These are the activations of a small neural network, seen along a few directions. Each row is one input.
In each table, some parts of the input vary, and every possible input appears once, in random order.
A made-up example of a description, with smaller parts first: one of 6 places along a line, together with either a single point or one of 11 places around a ring or (one of 3 separate values, together with one of 5 places around a ring).
Shared parts are said once, and a part with two or three values counts as separate values.
In the rows, 128 means zero.

Other details of the inputs vary at random and push rows far along two fixed directions, the same in every table; ignore that.

Table:
row 1: [141 154 145 137 133 113 105 116 106 130 131 122]
row 2: [158 119 138 154 110 117 127 144 130 140 130 113]
row 3: [130 151 146 141 115 137 131 128 120  96 143 125]
row 4: [ 99 124  97  91 136 149 134 107 140 140 129 136]
row 5: [ 93  93 117 117 136 130 145 134 145 119 122 157]
row 6: [108 108 108  97 162 102 130 130 133 131 107 136]
row 7: [102 117 105  97 137 152 125 101 147 138 119 141]
row 8: [161 143 128 140 133 114 125 135 119 132 118  98]
row 9: [134 125 139 152 117 110 136 152 102 125 131 111]
row 10: [118 105  96 106 137 134 156 137 158 118 125 148]
row 11: [151 156 136 132 114 143 116 110 123 128 144 120]
row 12: [165 136 135 141 130 113 121 131 119 143 127 109]
row 13: [109  96 106 105 148 105 142 145 137 121 113 145]
row 14: [ 98 111 120  98 137 135 137 117 145 117 139 165]
row 15: [ 91 106 125 103 132 136 131 116 152 123 136 161]
row 16: [137 118 147 158 118 112 127 147 110 123 121 116]
row 17: [149 123 146 149 120 104 128 148 111 123 133 125]
row 18: [158 155 132 137 129 125 110 113 118 141 130 114]
row 19: [134 155 149 132 118 131 110 112 111 117 145 128]
row 20: [ 97 122 130  96 152 155 135 172 145 117 101 169]
row 21: [126 155 138 140 130 119 113 120  97 132 129 108]
row 22: [158 133 135 151 109 133 141 140 132 120 145 129]
row 23: [166 124 133 149 116 116 133 145 123 133 132 117]
row 24: [100  96 116 107 157 110 125 125 131 142 103 137]
row 25: [151 146 139 141 108 148 132 121 131 118 150 128]
row 26: [106  98 116 108 138 121 146 135 146 118 134 166]
row 27: [113 122 116  95 148 168 140 170 157 127 100 161]
row 28: [150 150 137 142 124 125 104 112 125 147 128 110]
row 29: [144 141 145 146 103 148 126 120 138 125 148 124]
row 30: [101 104 109 107 141 122 151 139 146 107 126 156]
row 31: [110 129  96  87 142 144 130 107 149 127 123 140]
row 32: [130  74  91 148 216 141  40 168 122 111 203  98]
row 33: [127  66  80 166 189 182  64 174 146  98 208 101]
row 34: [158 131 141 146 124 114 116 130 125 149 124 105]
row 35: [135 126 154 157 108 122 130 142 127 115 144 133]
row 36: [114  92  93 108 138 122 152 142 140 146 117 133]
row 37: [ 91  99 109 111 135 127 154 139 137 121 131 152]
row 38: [134 148 150 142 128 113  99 115 113 136 129 118]
row 39: [106  84 119 111 140 104 133 139 144 138 118 151]
row 40: [130 161 142 131 121 132 114 117 111 106 137 118]
row 41: [161 131 126 148 119 117 137 149 124 122 124 107]
row 42: [150 138 128 143 127 120 129 135 110 146 124  95]
row 43: [118 175 156  94  48 114 226  83 133 152  60 162]
row 44: [117 128  92  92 157 126 125 110 145 139 110 133]
row 45: [134 137 141 144 131 107 124 137  98 135 125 102]
row 46: [ 91 116 122  94 138 132 115 104 143 133 130 154]
row 47: [153 119 134 157 114 124 132 144 122 133 120 108]
row 48: [124 157 177  97  71  62 197  90 124 170  37 160]
row 49: [129 149 146 146 131 121 103 115 105 130 119 113]
row 50: [120 147 146 144 109 142 134 128 110 110 149 122]
row 51: [115  94 108 112 128 134 146 132 164 135 130 154]
row 52: [137 160 138 136 136 114 109 120 107 119 123 112]
row 53: [ 86 116 118  98 141 140 119 104 135 127 120 149]
row 54: [119 156 142 135 115 137 118 117 102 120 142 114]
row 55: [145 150 133 145 127 133 109 112 117 141 118 105]
row 56: [122 140 154 151 110 144 125 123 118 108 139 127]
row 57: [143 151 142 137 109 144 110 109 129 134 141 116]
row 58: [147 153 132 140 111 149 136 126 132 107 142 118]
row 59: [153 131 136 150 128 122 120 130 118 143 114  99]
row 60: [142 157 125 139 126 131 118 117 109 143 128 100]
row 61: [102 107 108 106 131 156 141 113 156 128 126 148]
row 62: [143 134 129 153 106 139 149 144 123 122 143 115]
Description of these inputs: one of 2 separate values, together with either a single point or (one of 5 places around a ring, together with one of 6 places around a ring).
Question: Changing only the choice among 2 separate values turns row 38 into row 28. The same change can be made to row 32. Which row results?
Answer: row 12
Question: Changing only the choice among 2 separate values turns row 52 into row 44. The same change can be made to row 15. Which row results?
Answer: row 29
Question: Change only the place on the ring of 6 in row 52. List by row number the other rows that result.
Answer: row 3, row 6, row 13, row 30, row 40
Question: Change only the choice among 2 separate values in row 43. List by row number the other rows that result.
Answer: row 50
Question: Change only the place on the ring of 6 in row 21. List by row number the other rows that result.
Answer: row 9, row 37, row 45, row 50, row 54
Question: A walk changes only the place on the ring of 5. It starts at row 22 and steps to row 10. List the rest of the walk in order.
Answer: row 62, row 33, row 51

Table:
row 63: [107  82 105 154 191 189  46 176 147  86 224 127]
row 64: [144  70  59 157 203 157  50 150 135 127 211  84]
row 65: [123  58  81 135 164 133 109 157 147 131 167 110]
row 66: [125 112 135  94  93  94 191 124 160 167  53 168]
row 67: [ 96 166 151  86  69 119 213 112 130 127  67 184]
row 68: [ 92 100  92 119 162 170  86 109 140 108 184 127]
row 69: [192 207 226 224  79  70 102 121  41 119 138  50]
row 70: [107 126 135  87  95 108 218 134 143 126  67 177]
row 71: [100  89 126  92 126 119 170 139 169 127  97 187]
row 72: [225 233 213 209  59 132  95 115  83 125 139  63]
row 73: [100  78  87 158 182 178  59 163 136  80 238 117]
row 74: [ 99 157 159  79 111  60 183 100  98 159  34 151]
row 75: [219 244 192 206  64 134 111 122  68 114 136  50]
row 76: [116 117  82  79 147 118 165 115 151 162  79 145]
row 77: [203 209 234 222  80  82  82 138  43 124 119  71]
row 78: [129  87  69 137 199 173  36 131 135 115 226  83]
row 79: [ 81 128 120  77 126 146 140  89 164 135  97 182]
row 80: [140  85  88 124 187 150  82 141 153 150 153 118]
row 81: [ 88 163 131  71  98 136 185  83 138 134  68 168]
row 82: [ 94  83 110  94 118 109 185 125 156 123 112 175]
row 83: [108  95  93  85 134 114 181 144 154 150  79 149]
Question: Changing only one part turns row 81 into row 79. The same change can be made to row 74. Which row results?
Answer: row 77
Question: Describe the family of inputs behind these rows.
Answer: one of 3 separate values, together with either a single point or one of 6 places around a ring
Question: Change only the place on the ring of 6 in row 83. List by row number the other rows that result.
Answer: row 67, row 70, row 75, row 76, row 81
